These are the activations of a small network on made-up records, seen along a few directions, one row for each record.
Here are examples, each followed by its value of one field, N.
Records without N are marked missing.
Other fields move the rows too, some of them a lot.
In the rows, zero is written as 500.
Strong random noise was added to every row along 2 fixed directions; ignore it. To show where, here is one row again and again, with new noise each time:
[549 295 458 695 421 415 499 327 610 453 285 430 473 502 350 532 480 496
 568 530]
[590 433 612 384 427 600 451 494 462 605 483 526 480 529 658 559 431 552
 444 374]
[592 485 635 353 412 605 467 550 463 644 523 535 443 533 684 539 429 557
 449 319]
[565 140 450 637 497 513 397 171 512 371 228 450 650 502 432 647 460 513
 466 687]

[485 324 465 327 581 614 280 325 532 379 353 522 734 504 493 683 448 676
 304 562] | n3
[524 738 450 334 578 477 505 742 294 453 828 585 414 530 753 382 784 507
 543 498] | n1
[499 784 587 524 385 491 655 707 469 677 676 544 288 539 620 366 505 554
 570 306] | n8
[474 524 378 669 486 289 517 573 523 413 515 433 436 534 325 374 703 463
 661 663] | n9
[523 423 682 277 583 731 407 504 286 520 607 589 526 539 793 617 375 539
 342 525] | n7
[543 540 616 349 547 570 437 459 478 557 421 493 576 472 497 498 371 529
 380 449] | n5
[496 521 480 468 499 517 463 560 502 506 594 471 478 522 499 487 631 524
 554 586] | n9
[488 564 553 290 469 583 378 575 534 548 530 544 529 483 554 555 492 644
 394 331] | n3
[555 519 601 325 507 585 400 502 604 628 406 523 561 546 426 578 357 591
 320 327] | n2
[561 441 599 408 422 604 444 489 444 583 513 532 501 515 631 584 454 576
 474 411] | n3
[563 563 676 202 512 677 410 508 435 591 500 530 554 479 612 545 331 567
 367 364] | n5
[540 470 586 360 523 634 398 453 529 565 414 504 514 478 484 568 377 492
 347 455] | n2
[550 486 419 585 541 472 489 443 481 496 515 461 487 524 431 395 624 438
 518 606] | n6
[436 650 441 498 472 463 475 489 552 507 538 568 450 451 478 495 606 523
 511 480] | n4
[498 486 472 543 454 479 555 470 517 522 518 470 500 506 548 502 452 432
 556 466] | missing
[591 313 551 547 531 546 567 414 356 616 514 492 497 499 702 599 426 389
 540 535] | missing
[547 549 702 315 439 651 531 608 387 657 481 548 396 552 698 511 334 497
 424 325] | n7
[535 536 448 511 510 452 396 496 583 405 469 494 633 516 342 469 580 558
 424 598] | n6
[594 584 502 162 659 674 296 512 191 396 753 630 654 513 869 583 683 581
 369 765] | n1
[531 718 522 220 547 634 322 724 458 485 697 629 626 486 586 413 578 606
 310 402] | n6
[494 574 623 514 462 479 533 575 594 635 432 487 378 460 446 439 358 487
 495 324] | n5
[505 652 615 223 450 653 462 646 397 618 643 612 515 506 786 579 485 581
 369 315] | n4
[484 772 636 494 432 508 698 799 400 706 704 570 237 535 652 361 553 488
 605 254] | n8
[481 475 542 526 500 455 467 409 779 500 200 437 541 445 156 520 402 502
 465 425] | n2
[449 491 409 489 568 549 382 366 512 365 387 551 655 464 480 641 555 557
 390 627] | n4
[454 465 508 399 596 576 401 483 380 391 493 509 604 505 562 536 488 534
 382 540] | n7
[588 450 479 324 658 635 336 423 189 444 646 612 663 537 862 576 648 518
 380 777] | n1
[477 713 398 454 534 364 495 660 530 375 662 490 420 521 460 333 723 538
 583 534] | n9
[493 404 537 692 436 410 637 433 589 596 416 432 489 510 397 536 422 394
 628 486] | missing
[532 556 610 470 444 549 622 589 403 622 530 558 348 499 597 470 438 503
 510 386] | n8

Here are new rows. What is N for each?
[540 542 650 591 341 415 761 613 538 802 590 462 206 525 616 416 378 360
 672 233] | missing
[561 381 388 642 517 397 551 379 410 359 432 472 480 502 519 511 696 382
 628 721] | n1
[474 544 624 488 541 458 429 456 627 473 371 501 555 462 387 521 389 544
 451 482] | n5
[553 599 451 622 447 363 529 573 617 444 535 474 431 496 367 323 649 474
 578 527] | n6
[489 436 380 448 583 539 348 416 401 378 464 552 615 471 548 569 620 572
 470 652] | n4
[485 661 641 620 337 359 697 678 606 673 490 431 192 558 421 384 386 436
 661 223] | n7
[489 705 484 322 521 537 353 728 526 438 668 589 551 493 491 358 599 592
 382 428] | n6
[502 377 496 410 515 620 454 379 443 472 476 516 671 517 636 621 388 480
 431 556] | missing
[527 466 509 554 450 431 478 473 568 536 406 483 429 517 435 489 484 546
 547 451] | n3
[457 523 686 406 529 554 405 463 625 518 365 499 623 470 377 561 328 565
 397 403] | n5
